These are the activations of a small neural network, seen along a few directions. Each row is one input.
In each table, some parts of the input vary, and every possible input appears once, in random order.
A made-up example of a description, with smaller parts first: values(3) and (point or ring(9) or (line(4) and ring(8))).
Shared parts are said once, and a part with two or three values counts as separate values.
In the rows, zero is written as 128.

Rows:
row 1: [116 128 111 142 205 139  98 142 110  96 136 100  86 156 116 106 119  77
 130]
row 2: [117 189 143  94  95 119 119 117  52  99 148 157 109 158 103 132 112 103
 184]
row 3: [143 133 100 162 174 186  65  87 109 118 139 114 118 123 192 114 112 160
  81]
row 4: [110 183 157 134  60 165 112  98 113 105 137 123 176 116 153 129  54 124
 144]
row 5: [113 175 164 155 128 110 111 109  46 102 153 129 133 181 135 111 105  71
 156]
row 6: [106  54 147 118 101  93 163 175  99 127  89 175 125 137  90 170 189 134
 137]
row 7: [143 114 110 159  82  78 213 172 219 217  86  91 179 109 144 161 166 178
  92]
row 8: [114  59 159 164 118 126 150 143 114 156  61 122 206 129 134 116 166 120
  77]
row 9: [120  38 175  88  70 102 173 158 141 143 101 160 134 113 120 140 146 143
 132]
row 10: [143 164 125 122 105 189 124  92 161 113 134 124 160 100 117 119  65  90
 125]
row 11: [148 107 121 121  80  35 187 188 221 199 103 134 134 113 117 164 192 205
 139]
row 12: [157 173 122  94 145 146 142 128  97  85 161 168 101 122  83 131 121  84
 160]
row 13: [149 156 137 151 170 133 110 114  98 100 145 129 120 165  99 120 114  45
 137]
row 14: [121 179 162  77  64 132 108 100 106 112 144 152 126 130 118 112  77 133
 196]
row 15: [150 144  98  94 172 177 115 121  84 107 159 159  39 128 155 155 135 153
 137]
row 16: [116 139  93  91 172 140  99 153 118  79 145 133  66 122  88 133 129 123
 158]
row 17: [158 116 122  84 126 174  78 114 138 117 162 141  50 108 171 154  93 172
 143]
row 18: [140 120 101 130 118  21 211 195 161 201 111 140 111 139  98 167 224 170
 126]
row 19: [ 90 131  97 107 142 175 101  97 176 111 140  91 122  92 126  95  79 132
 119]
row 20: [138 119 118 193 158  33 213 189 160 196 109 116 151 153 131 146 231 152
 113]
row 21: [131 117 119  75 134 149  93 148 163  91 156 121  77  93 116 116  84 136
 158]
row 22: [160 161 139  79 112 159 130 111 152  98 159 164 118  93  99 109  87 113
 173]
row 23: [136 162 121 145 151 144  90  67 124 111 141 113 172 128 107  75 103  87
 103]
row 24: [108 185 150 147 107 128  85  70  74 118 129 109 185 154 139  79  89 107
 122]
row 25: [115 137  99 152 182 161  79 122 136  93 132  95 145 106 138  76 105 121
  95]
row 26: [ 97  41 165 126  72 123 174 129 148 153  93 117 181 107 143 147 130 127
  86]
row 27: [ 92  49 161 174 142  91 149 155 102 130  82 147 161 162 112 151 199 117
 126]
row 28: [142 127 114 151 197 165  83 108  85 122 143 120  58 171 171 144 128 114
 114]
row 29: [148 117 110 187 131  47 194 162 177 211  99  85 197 125 145 118 202 173
  70]
row 30: [120 124  99 128 127 200  73  74 154 127 143 111  99 108 180 148  85 175
 107]
What is each input in this table made of? -> ring(5) and (values(2) or line(4))
Changing only the ring(5) part turns row 21 into row 19. The same change can be made to row 9. Which row results? -> row 26
Which other rows does row 11 become when the values(2) part takes its other values? List them by row number. -> row 9

Rows:
row 31: [130  68 134 113 152  75 175 219  98 131 105 175  73 147 103 158 205 136
 161]
row 32: [158 173  84 136 200 193  63  71 129  89 181  96  81 123 129  88  74  96
 113]
row 33: [136 140  98 150 118  50 182 179 175 198 105 116 117 138 136 158 195 181
 115]
row 34: [127  98 118 174 168 204  77  49 131 138 119  85 156 115 194 107 104 138
  50]
row 35: [159 142 119  29 122 184  85 104 128  82 187 179  16 115 114 162  79 131
 193]
row 36: [ 97 130 151 186 125 173  81  55  81 119 105 111 225 141 158  92  95 107
  81]
row 37: [135 174 150  46  75 160  84 109  70  68 165 195  82 136  80 148  67  96
 217]
row 38: [100  82 114 134  98 115 175 132 199 184  93  87 187  79 146 114 139 180
  75]
row 39: [128 160 114  35 107 180  86 125 106  78 167 174  19 117 114 150  74 139
 201]
row 40: [115  82 138 145  90 112 175 150 196 179  92  96 197  82 152  97 132 167
  84]
row 41: [130 209 124 146 157 164  60  73  83  64 161 119 153 140 101  84  74  61
 141]
row 42: [153 139 123 146 114  44 184 183 165 194 107 110 133 142 142 148 186 171
 128]
row 43: [174 124 101 147 127  59 175 158 193 202 120 111 112 129 138 174 199 170
 100]
row 44: [141 146 136 160  96  33 189 176 155 185 114 122 159 159 122 158 175 134
 132]
row 45: [135 190 108 140 190 178  62 101 101  74 172 101 104 125 144  71  70  91
 130]
row 46: [123 198  86 135 194 190  64  89 114  76 175  94  98 119 136  92  82 105
 126]
row 47: [118  74 112 111 159  88 175 207 109 130 107 169  67 142  95 179 218 148
 156]
row 48: [152  52 115 109 166  94 166 188 127 142 105 169  51 138  96 185 216 134
 139]
row 49: [137  64 114 142 101 126 171 118 225 186 102  91 174  80 138 117 137 171
  64]
row 50: [109 101 153 152  60 100 169 120 177 166  81 114 246  97 111 110 135 135
  94]
row 51: [106  91 156 153  72 103 181 133 189 168  90  98 224 100 132 109 121 132
  96]
row 52: [126 199 126 146 169 166  68  86  98  59 172 104 132 143 121  85  62  57
 141]
row 53: [143 158 136  37 105 171  88 135  92  67 180 177  34 118 121 140  68 128
 208]
row 54: [108 114 139 177 154 184  89  78 106 125 113  87 178 127 199  86  90 139
  74]
row 55: [142 160 144 153  87  40 185 162 137 189 109 132 174 160 102 153 191 133
 124]
row 56: [ 91 115 113 166 159 186  85  62 108 126 123  83 168 122 195  99 102 155
  63]
row 57: [131 168 166  52  87 159  96 117  78  65 177 181  59 130  99 146  58  98
 218]
row 58: [121  77 152 120 131  63 180 203  95 115 104 178 101 165  82 171 197 102
 171]
row 59: [ 96 122 155 187 134 175  95  65  95 116 116  94 205 143 179  92  85 106
  85]
row 60: [119  89 159 113 124  71 174 193  78 127  96 189 115 167  61 166 211  98
 161]
Changing only one part turns row 59 into row 54. The same change can be made to row 58. Which row results? -> row 31
What is each input in this table made of? -> line(5) and ring(6)
Which other rows does row 45 become when the line(5) part takes its other values? List them by row number. -> row 32, row 41, row 46, row 52
Which other rows does row 51 become when the line(5) part takes its other values? List them by row number. -> row 38, row 40, row 49, row 50

Rows:
row 61: [150 151  98 126 163 168  83  84 163 112 167  98 109 114 137 101  95 124
 107]
row 62: [108 124 131 127 129 196  81  85 123 108 131  96 149 101 176  89  64 138
  99]
row 63: [131 139 154  87 122 159  88 117  57  71 141 179  77 147  96 139 105  91
 180]
row 64: [128 107 146 137  54  48 204 165 175 203  93 131 177 125 122 168 178 173
 117]
row 65: [128 138 143  75 117 170  90 114  77  85 156 173  53 139 117 156  94 117
 175]
row 66: [132 101 143 127  61  50 201 179 204 203  92 127 172 109 134 145 168 173
 124]
row 67: [121 132 156  96 130 157 105 133  65  61 155 173  81 139  92 125  98  76
 189]
row 68: [ 99 132 136 138 119 196  86  61 109 114 127 107 154 118 170 105  76 132
  99]
row 69: [136 187 104 103 146 149  90 124 122 104 159 129  77 124 141 118  86 128
 160]
row 70: [142 170 128 160 155 153  79  90 104 106 148 112 145 148 138 105 115  88
 117]
row 71: [103 132 145 145 128 184  90  66  87  99 117 121 183 123 145  93  79 105
 100]
row 72: [109 116 111 114 135 209  88  73 151 108 129  98 144  85 152  97  68 126
  90]
row 73: [127 190 126 126 153 134 104 128  87  72 156 131 113 147 101 115 102  87
 166]
row 74: [128  66 128 177 140  52 192 188 127 187  69 134 160 154 117 158 239 152
  96]
row 75: [123 103 164 150  68  36 215 184 169 171  89 129 208 131  95 142 183 133
 131]
row 76: [144 178  85  87 153 162 100 116 140 100 163 121  71 112 113 128  90 122
 148]
row 77: [112  61 133 175 154  43 205 202 136 178  81 126 161 151 110 144 231 138
  97]
row 78: [135  55 115 154 147  62 195 203 164 197  88 115 129 133 148 155 219 186
  96]
row 79: [136 119 120  51 132 180  90 116 123  75 164 166  43 111 100 136  92 122
 172]
row 80: [134 108 156 142  62  41 214 163 158 190  85 141 204 132 102 149 189 147
 124]
row 81: [145 160 116 143 158 158  77  95 147 121 154 101 114 124 169  99  88 119
 119]
row 82: [ 91 127 147 161 132 182  97  86  94  88 126 110 183 115 141  79  77  89
 109]
row 83: [134 162 132 174 162 144  95 101 105  98 155 103 148 142 129  90 101  77
 125]
row 84: [141 170 120 150 148 159  81  80 119 120 157 104 119 139 157 121 102 117
 113]
row 85: [135 189 107 110 136 142  95 111  93 102 166 133  84 139 131 142  93 126
 150]
row 86: [136 192 116 119 146 137  99 107  77  90 150 141 111 147 108 123 106  99
 160]
row 87: [126  62 119 167 138  63 197 180 148 203  83 125 135 152 141 172 225 180
  94]
row 88: [133 131 142  66 127 170  89 129 103  87 155 171  47 124 128 133  80 121
 180]
row 89: [132  46  95 143 153  72 195 187 193 189  92 123 126 118 123 157 226 184
  88]
row 90: [140  90 124 112  72  62 212 170 221 198  95 120 165  96 108 156 172 168
 113]
What is each input in this table made of? -> line(5) and (values(2) or line(4))
Changing only the line(5) part turns row 64 into row 66. The same change can be made to row 84. Which row results? -> row 81
Which other rows does row 76 become when the line(5) part takes its other values? List them by row number. -> row 69, row 73, row 85, row 86
Which other rows does row 87 become when the values(2) part takes its other values? List them by row number. -> row 64

Rows:
row 91: [132 135 158 106  79 154 115  95 134 124 147 123 144 116 158 108  75 140
 145]
row 92: [133 161 133 168 164 160 102  82 111 100 132 119 179 135 117  87 108  72
  99]
row 93: [121 108 155 103  98 142 115 120  72  95 132 182 109 140 100 163 128  98
 168]
row 94: [143 159 127 159 155 155  77  74  99 117 140 114 161 140 137 107 108 101
  95]
row 95: [ 97 156 131 139 101 148  98  86 106 103 128 112 173 123 141 108  92 131
 114]
row 96: [113 162 132 173 183 112 114 127  90  93 153 110 134 161 111 107 127  65
 135]
row 97: [ 97 159 124 128 106 162 104  80 124 125 136 112 144 114 157 112  90 149
 113]
row 98: [133 159 117 154 174 123 100 117 102 122 160 103  92 162 148 130 127 117
 134]
row 99: [136 126 144  89  86 160 116 106 156 129 142 121 122 105 156 113  62 146
 135]
row 100: [136 156 131 120 131 111 105 160  64 103 135 164 102 159 113 131 145 109
 164]
row 101: [ 84 157 133 145 110 152 117  95 111  94 119 116 188 123 118  86  88  99
 124]
row 102: [139 116 134  82 100 166 114 124 182 114 150 113 114  80 138 108  65 149
 130]
row 103: [144 143 142 152  64  30 186 165 153 186 116 131 180 140 101 154 183 138
 128]
row 104: [149 132  94  78 161 135 114 173 128 108 140 144  50 120 106 134 138 145
 163]
row 105: [152 132 118 119  84  51 201 170 200 201 114 124 138 127 113 165 169 172
 125]
row 106: [138 153  99 137 185 131 100 128 126 127 156 102  70 153 146 135 116 124
 129]
row 107: [129  98 140  64 115 158 130 122 116 104 138 166  64 124 114 168 124 130
 159]
row 108: [129 165 125 168 167 114  87 130  84 110 155 110 114 165 134 126 127  92
 133]
row 109: [ 96  57 150 194 145  96 182 165 118 150  61 125 197 138 126 115 194 120
  88]
row 110: [124 157 136 124 147 109 130 160  69  86 126 162 119 158  88 108 140  85
 172]
row 111: [154 149 104 125 167 172  88  74 142 137 149 104 119 121 150 115 102 134
  90]
row 112: [147 143 137 136  73  43 195 155 172 203 112 124 153 132 113 160 177 163
 132]
row 113: [141 152 124 105 141 122 120 154  86 113 137 157  79 157 129 136 144 134
 167]
row 114: [128 140 167 122  77 150 106 110 108 108 129 128 167 118 144 108  67 115
 144]
row 115: [109 107 165 103 115 144 135 124  77  81 119 174 130 137  77 145 126  70
 178]
row 116: [142 141  89 129 194 134  97 140 150 114 167  95  62 126 127 127 122 126
 126]
row 117: [110 135  90 107 125 177 108 106 169 114 142 101 120  81 139 112  87 158
 112]
row 118: [106 149 102 113 117 171 113  97 150 123 136 110 131  99 162 119  85 152
 112]
row 119: [118  33 108 150 161 113 171 180 189 168  81 121 132  99 154 139 196 179
  76]
row 120: [145 146 108  85 149 131 121 162 101 115 134 145  56 142 127 139 141 139
 162]
row 121: [114  43 121 153 149 111 171 164 157 185  76 116 138 129 163 144 187 179
  74]
row 122: [111  50 135 180 137 103 175 151 133 179  82 123 158 138 167 140 199 168
  78]
row 123: [124 108 150  89 106 155 124 111  91 111 128 175  81 134 112 168 122 122
 171]
row 124: [148 162 119 154 157 169  89  69 124 133 142 117 131 130 154 114 105 121
  96]
row 125: [115 133 177 122  82 144 126 111 119  98 127 130 184 116 120  85  70  84
 148]
row 126: [131  83 119  58 126 157 116 132 145 100 131 165  61 105  99 161 123 133
 166]
row 127: [156 135  89 119 179 170  81  86 171 125 149 102 110  97 138 110 110 133
  95]
row 128: [106  57 145 192 136  92 165 161 113 162  74 131 180 142 151 135 197 144
  77]
row 129: [158 122 104 118  92  59 201 184 222 189 120 119 131 100  95 159 172 173
 124]
row 130: [131 142 146 158  82  35 213 167 157 170 104 130 201 133  79 139 180 110
 139]
What is each input in this table made of? -> line(5) and (values(2) or ring(6))
Changing only the line(5) part turns row 106 into row 116. The same change can be made to row 107. Which row results? -> row 126
A walk changes only the line(5) part. It starts at row 109 and steps to row 128. List the rest of the walk in order. -> row 122, row 121, row 119
A walk changes only the ring(6) part. It starts at row 91 and steps to row 97. List the rest of the walk in order. -> row 124, row 98, row 113, row 123
Which other rows agree with row 114 in the line(5) part? List them by row number. -> row 93, row 94, row 95, row 100, row 103, row 108, row 128
Which other rows agree with row 115 in the line(5) part? List them by row number. -> row 92, row 96, row 101, row 109, row 110, row 125, row 130
Which other rows does row 112 become when the values(2) part takes its other values? List them by row number. -> row 122

Rows:
row 131: [102  17 163 144 102  97 189 152 166 162  91 136 160 114 125 157 179 147
 100]
row 132: [120 147 154 105  60 135 115 128  85  98 130 170 138 136 101 141  98 102
 172]
row 133: [130 148 127 161 183 171  77  68 118  91 156 109 137 132 156  78  79  90
  99]
row 134: [115 153 166 133 133 124 103 138  50  76 136 156 119 163 112 140 122  83
 171]
row 135: [114 131 146 157  86  49 181 165 175 160 121  84 209 108 129  95 133 145
 111]
row 136: [126 107 136 165 124 137 138 124 101 166  82 116 188 130 178 106 157 167
  80]
row 137: [141 140 143  88  90 125 146 134 118 123 133 165 110 132 100 142 120 117
 176]
row 138: [114 139 104  92 110 158 109 122 153 123 130 126  97 105 132 146 102 160
 136]
row 139: [161 115 108 101 174 114 127 174 144 121 141 152  58 124 115 130 157 141
 147]
row 140: [119 144 110 113 115 179  98  86 137 125 144 103 130 108 143 107  82 141
 119]
row 141: [103 143 108 138 177 168  82  99 110 107 149 101 109 127 158 102 108 122
 114]
row 142: [133 134 148 116 156 120 140 149  92 106 137 150  85 158 114 132 135  99
 174]
row 143: [109 131 102 180 156  78 173 142 124 147  92 121 190 146  75 139 209 108
 101]
row 144: [120 127 100 127 171 144 107 144 125 111 135 123  78 131 142 125 127 143
 127]
row 145: [136 159 132 130 117 187  89  59 143 105 145 108 161 106 143 105  51  91
  92]
row 146: [163 122 121 162 103  60 166 138 168 216 121 111 128 156 150 183 185 167
 109]
row 147: [170 119 108  65 118 129 135 155 167 138 131 147  79 102 103 146 133 154
 148]
What is each input in this table made of? -> values(5) or (values(2) and line(6))
Which other rows does row 147 become when the values(2) part takes its other values? List them by row number. -> row 139

Rows:
row 148: [122 107 165  84  92  90 158 178 106 110 123 181  86 140  88 162 154 121
 197]
row 149: [128  84 101 160 167 146 120 102 192 173 114  74 155 105 183 111 147 173
  49]
row 150: [118 125  90 125 187 208  70  75 144 110 152  82 107 100 188  92  80 145
  80]
row 151: [148 138  91  81 184 192  76 105 122  97 162 147  18 113 133 139 100 136
 134]
row 152: [115 162 150 164 125 165  80  83  70  83 133 109 178 142 157  79  76  93
 114]
row 153: [139 112 105 129 106  70 168 173 190 186 112 118 126 112 136 156 180 201
 107]
row 154: [130 130 147 121 152  61 161 185  80  98 136 174  91 172  72 166 170  85
 183]
row 155: [133 115 104 170 123 128 134  91 189 194 123  72 174 106 175 120 123 170
  79]
row 156: [145 155 117  63 116 181  99 107 130  87 170 160  72 119 103 131  73 108
 162]
row 157: [118 155 149  82 104 163  91 100  76  73 149 165  95 134  95 125  88  96
 182]
row 158: [118 119 157 198 118 105 134 105 114 161  86 110 227 146 158 102 139 115
  86]
row 159: [125 117 138 174 136  53 184 180 109 155  92 123 174 153  93 135 206 115
 117]
row 160: [128 105 126 155  99 136 142 105 200 171 115  94 200 105 147 104 113 141
  68]
row 161: [107  94 149 138  83  78 191 161 143 161  83 144 175 125 109 151 183 150
 128]
row 162: [122 116 155 159 101  61 186 174 108 168  96 145 180 148 115 139 200 138
 125]
row 163: [135 175 155 109 133 153  90 109  54  76 140 174  99 163 110 124 106  87
 187]
row 164: [119 150 114 119 122 188  91  79 149 107 147  95 151  95 157  86  51 118
 103]
row 165: [142 120 161 108 106  70 157 177  68 105 128 181  87 170  98 164 162 111
 187]
row 166: [127 162  95 129 142 190  74  76 146 127 161  81 131 104 172 101  58 144
 110]
row 167: [ 99 101 155 175  88 118 138  94 141 158  93 100 221 117 143  99 125 126
  86]
row 168: [148 111 130  62 102  97 164 179 151 127 138 165  63 121  94 169 138 138
 178]
row 169: [138  76  95 134 156  99 168 172 188 189  96 122  98 107 135 147 195 194
  83]
row 170: [136  93 121 115  88  88 190 175 196 178 103 133 152 113 105 140 167 167
 111]
row 171: [153 167  95  74 140 171  84 101 118 108 179 138  50 122 128 149  82 136
 171]
row 172: [ 92 149 141 139 113 187  87  72  98  88 133 113 179 111 152  97  60  96
 113]
row 173: [107 175 140 182 165 171  84  87  75  80 137  89 174 140 135  73  89  66
 112]
row 174: [129 178 135 121 168 136  94 115  55  57 160 161 100 164  86 130 108  60
 171]
row 175: [152  90  99  84 158 123 136 191 152 125 141 157  19 121 122 174 165 162
 163]
row 176: [148 129 113  71 116 103 157 176 155 144 139 150  34 131 120 179 150 157
 177]
row 177: [119 131 148 214 147 106 131 116 117 144 100  82 224 144 131  97 153  91
  77]
Changing only one part turns row 162 into row 152. The same change can be made to row 170. Which row results? -> row 164
What is each input in this table made of? -> ring(5) and line(6)
Which other rows does row 174 become when the line(6) part takes its other values? List them by row number. -> row 151, row 156, row 157, row 163, row 171
Which other rows does row 172 become when the ring(5) part takes its other values? List them by row number. -> row 148, row 157, row 161, row 167
Which other rows does row 166 become when the ring(5) part takes its other values? List them by row number. -> row 153, row 155, row 171, row 176
